Each row below holds a small network's activations on one input, seen along a few directions.
Each table varies a few parts of the input and shows all the possible inputs, shuffled.
A made-up example of a description, with smaller parts first: one of 3 separate values, together with either a single point or one of 9 places around a ring or (one of 4 places along a line, together with one of 5 places around a ring).
Shared parts are said once, and a part with two or three values counts as separate values.

Other details of the inputs shift rows strongly along three fixed directions, in all tables alike. That doesn't count.

Table:
R1: [  2  -8 -40 -20 -40  -5 -33 -15 -11 -11 -33]
R2: [-13  11 -26 -24 -53 -34   2 -17  12   9  -7]
R3: [  3   0   3  -1  19  11  -6   2 -35 -17 -14]
R4: [ 39 -36  11   8  -5  45 -14  36  -5 -32  -6]
R5: [ 13 -19  20  21  21 -17   1  14  41  25  40]
R6: [ 25 -31  -2  20   2  46  -7  36   8 -46  -8]
R7: [  3   1   7 -25   4  37   3  -7 -57 -36 -32]
R8: [-17  24  35   2  27 -14  24 -22   7  25  27]
R9: [ -9  19  20   9  10  -5  20 -10 -16  -1  21]
R10: [ 15 -20  18  18  12  23   5  32  23 -11  10]
R11: [-13   7  27  -2  14 -27  20 -19   8  31  31]
R12: [ -8  24  22   6  23 -28   7 -13  10  34  22]
R13: [  9 -12  15  29  19 -26   8  27  37  17  39]
R14: [ 15 -11   4  30   4 -19  -2  33  53  13  31]
R15: [-52  61  66 -13  80   0  57 -45 -63  15  13]
R16: [  4  10  20  -3  15  21  11  -2 -44 -25  -8]
R17: [ -3  -6 -38 -34 -34   2 -25  -9   3  -7 -37]
R18: [  0   6   3   4  16  24 -12   3 -27 -16 -17]
R19: [ -9  19 -49   4  -1 -23   2 -19  46  43  -8]
R20: [ 14 -12 -16 -13 -26   7 -16   2 -23 -22 -24]
R21: [ -4 -10 -26 -22 -32  18 -10  -8   1 -24 -34]
R22: [-15  21  14  12  20 -38  14  -6   2  26  29]
R23: [ 23 -40 -13  10 -23  16 -13  36  15 -23  -3]
R24: [-21   0  16  -2  28  -4  15  -3  -9  11   7]
R25: [ -5  -5 -20 -34 -29   8 -14 -28 -36 -15 -35]
R26: [-18  16 -31 -10 -39 -53 -13 -27  20  31   6]
R27: [-16   8  20  -1  39  38  20  -9 -73 -40 -13]
R28: [  8 -26  12  19  21  -1   4  20  28   4  23]
R29: [-22  39  52   9  48  -1  36 -29 -48   6  25]
R30: [-17   7 -18  -9 -23 -32  -5 -17  38  27   5]
R31: [  5   0 -19 -23 -37   9 -22 -10  -6  -7 -32]
R32: [-45  29  11 -39  36   1  20 -42 -65   0 -24]
R33: [  5 -15 -20 -31 -37  18 -12 -10  -8 -20 -25]
R34: [ -9   5  20 -11  24  34  10  -3 -29 -17 -15]
R35: [ -1 -16 -24 -27 -39  16  -5  -7  -5 -25 -27]
R36: [ 29 -16  35  42  20 -12   5  23  27  14  49]
R37: [20  1 -8 57 53  7 14 28 51 23 30]
R38: [ 10  -7  26  28   2 -15  17  24  36  16  44]
R39: [-16   5 -28 -25 -47 -38  -1 -19   6  12 -10]
R40: [ -8 -10   4 -22  -2  12   2  -7 -24  -6 -14]
R41: [-12  19   9 -16   6  13   3 -29 -32  -8 -19]
R42: [ 27 -17  21  29   1 -11  -5  25  23  13  32]
R43: [-17  18  14  14  17 -32   9  -4   2  29  28]
R44: [ -4  -7 -27 -19 -43   6  -5  -9  -6 -23 -20]
R45: [  2  15 -76  -1 -17  12 -21 -12   5  -1 -44]
R46: [ 18 -27  -1  26  18  34  -9  35  15 -31   3]
R47: [  9 -14 -11 -27 -26  17  -5   2 -11 -21 -22]
R48: [ 14  -4  -8  19  -2  -3 -12  24  21  -5   9]
R49: [ -5  24  23  12  17  -3   9 -16 -11   4  11]
R50: [ -4  15  -5  -4  -5   9   3  -1 -20 -20 -14]
R51: [ -9  19  16 -11  -7 -19  11 -30  -8  19  12]
R52: [-35  43  36  -3  51  -8  22 -41 -36  22  10]
R53: [ -4  29  -9  -6 -35 -46  -5 -22  23  31   6]
R54: [ 44 -14 -18  49  53  55 -10  37   9 -20  -9]
R55: [ 17 -26   7  20   7 -22   1  31  51  19  31]
R56: [  4  -2  -7 -20 -26 -20  -7 -13  -5  11  -8]
R57: [  0  10 -25   4  47  39   5  -7 -12  -2 -26]
R58: [ -8   1  47  15  80  47  21   7 -35 -22   9]
R59: [ 19 -37   0  23  18  28  -8  35   8 -31   5]
R60: [  3  25 -44   5  -1 -23 -10 -25  35  48  -9]
R61: [ 11 -20   9   8  -7 -22  10  19  35  15  24]
R62: [-35  19  23 -20  41   3  18 -26 -45   9  -5]
R63: [ -2 -12 -28 -26 -24  19 -26  -1  -2 -11 -35]
R64: [ 16 -23  15  28   3 -10   8  23  31   3  35]
R65: [-28  19  21 -15   5 -12  28 -20 -13  15   9]
R66: [-26  26  25 -10   7 -33  35 -22   1  28  24]
R67: [-19  13  -2 -31 -16 -10  -1 -33 -37  10 -20]
R68: [ 24 -30   0  18   1  46  -8  42   6 -42 -10]
R69: [ -5   0  -5 -25 -31  -8  -1 -12   4  11  -4]
R70: [ 35 -22 -16  15 -12  16 -30  33  19 -20 -10]
R71: [ 30 -15   9  25  -8   1   2  37  23 -11  27]
R72: [ 36 -38 -12   4 -10  13 -28  31  15 -14  -9]
R73: [-35  28   8  -1  18 -13  14 -17 -10  15   4]
R74: [-11  20  37 -10  55  49  22 -12 -73 -36 -25]
R75: [-16  16 -21 -13 -51 -52  -6 -21  14  34   8]
R76: [-12  19 -21 -17 -38 -44 -21 -26  30  45  -2]
R77: [ 33 -23  13  36  18  44  -5  42   5 -41   9]
R78: [-18   0  -7 -22  22  39   4  -2 -43 -38 -41]
R79: [-29  14   1  -5   6 -25   9 -15  -6  19   6]
R80: [ 17 -16   8  14   0 -19 -14  14  31  27  23]
R81: [18 -6 19 26 -1  0  7 27 17  1 32]
R82: [ 31 -10  19  30 -15 -17  -5  26  39  19  39]
R83: [-16  19 -28  -6 -28 -25 -14 -20  11  12  -5]
R84: [ 14 -18  15  13  34  63  10  35 -33 -61 -20]
R85: [-15  13  35  -4  27 -26  28 -14  -5  29  28]
R86: [ -3  10  -5   1 -24 -42   4  -5  12  21  18]
R87: [ 24 -27  10  13  11  33   3  38  16 -29  -2]
R88: [-15  13   6  -9   9 -24  -1 -29  -8  25   6]
R89: [  1   1 -41 -16 -40   1 -35 -16  -3 -12 -35]
R90: [ 10   0 -24 -13 -39  14 -25  -2 -10 -19 -33]
R91: [ 15   3   2  26 -23 -25  -6  20  49  22  31]
R92: [ -8 -19 -33 -34 -48   0 -13  -7  -5  -9 -34]
R93: [ 17 -11   6  31  16  18 -10  36  15 -11  14]
R94: [ -2 -25 -26 -26 -34  11  -9  -5  -7 -22 -29]
R95: [-13  -8 -40 -29 -37   5 -22  -6   5  -8 -39]
R96: [ -4   9 -14  -2 -27 -43 -18 -13  18  34   7]
Each input here is: one of 6 places around a ring, together with either a single point or (one of 3 separate values, together with one of 5 places around a ring).
The inputs of R45 and R54 match in every part but the place on the ring of 6. If R9 is changed in the same way as R45 into R54, which row does it become?
> R29
The inputs of R64 and R27 match in every part but the place on the ring of 6. If R14 is changed in the same way as R64 into R27, which row does it become?
> R48
The inputs of R22 and R3 match in every part but the place on the ring of 6. If R26 is changed in the same way as R22 into R3, which row does it become?
> R1
Which other rows does R47 become when the choice among 3 separate values takes its other values? List them by row number.
> R33, R69
Which other rows does R7 become when the place on the ring of 5 takes its other values? List them by row number.
> R12, R56, R72, R74
Which other rows does R41 become when the place on the ring of 6 takes its other values? List them by row number.
> R6, R8, R21, R49, R77
Which other rows does R24 become when the choice among 3 separate values takes its other values? List them by row number.
> R28, R55

Table:
R97: [-18  32  36  41  70  12  32  -3   0  11  30]
R98: [ 40 -39  37  24 -12 -16  -6  29  61  22  56]
R99: [-28  25   7  -3  51 -13  12 -36 -21  29   1]
R100: [-48  48 -33 -48  11   0  -5 -53 -66   3 -64]
R101: [14  9 29 39 58 18 23 26 29 16 26]
R102: [  8 -33  19   8   9  38   0  34 -36 -52  -3]
R103: [-22  21 -12 -31 -74 -50 -20 -37  12  21   0]
R104: [ -4 -39 -10 -39 -12  45  -4   0 -63 -54 -43]
R105: [-32  39  12  -7  46  -7  18 -48 -17  34   4]
R106: [ 20 -23  27  17 -11 -36   8  38  46  28  47]
R107: [ 46  13 -18  43  28  59 -15  19 -53 -49 -24]
R108: [ 30 -34 -49  15 -31 -16 -17  21  83  21   9]
R109: [-26  43 -18   3 -11 -42 -11 -37  27  44   8]
R110: [ 33 -24  17   0 -33  -3 -18  30  33   1  15]
R111: [ 12 -14   3  19  43  45  10  10   4 -13  -5]
R112: [ 30 -25 -47  16 -30 -23 -27  38  73  28   4]
R113: [ 52   0  33  43   5  26   1  30 -40 -38  22]
R114: [-38  55 -36 -40 -21 -30  -9 -57  -9  39 -35]
R115: [ 13 -14 -13   6  46  66   7  33 -24 -47 -35]
R116: [ -5 -10  66  16  56   4  50   9 -10   0  49]
R117: [-51  54  11   0  56 -12  14 -44 -49  15  -8]
R118: [ 13 -35  -8 -13 -29  35 -31  21 -35 -59 -33]
R119: [ 24 -48 -26 -30 -66  26 -22   9   9 -34 -31]
R120: [-29  29 -31   6 -12 -53  -3 -23  30  45  12]
R121: [ 26 -28  -9  10 -73 -25 -21  25  66   3  23]
R122: [-36  39  -3  10  35 -13  25 -24  -6  13   7]
R123: [ 19 -32 -27 -36 -61   6 -38  16  -8 -27 -41]
R124: [-20  20 -11 -43 -69 -43   2 -31  12  26 -11]
R125: [-42  20 -14 -44 -41 -12   9 -37 -44 -23 -29]
R126: [  8 -17  45  13  11 -38  10   4  26  34  51]
R127: [-8  1 33 35 88 10 34  7 -5 20 35]
R128: [ 16 -34 -12 -28 -29  41  -5  29 -25 -56 -37]
What do these inputs look like to the network?
> one of 2 separate values, together with either a single point or (one of 3 separate values, together with one of 5 places around a ring)
The inputs of R97 and R121 match in every part but the choice among 2 separate values. If R108 is changed in the same way as R97 into R121, which row does it become?
> R116
Which other rows does R98 become when the choice among 2 separate values takes its other values? List them by row number.
> R105
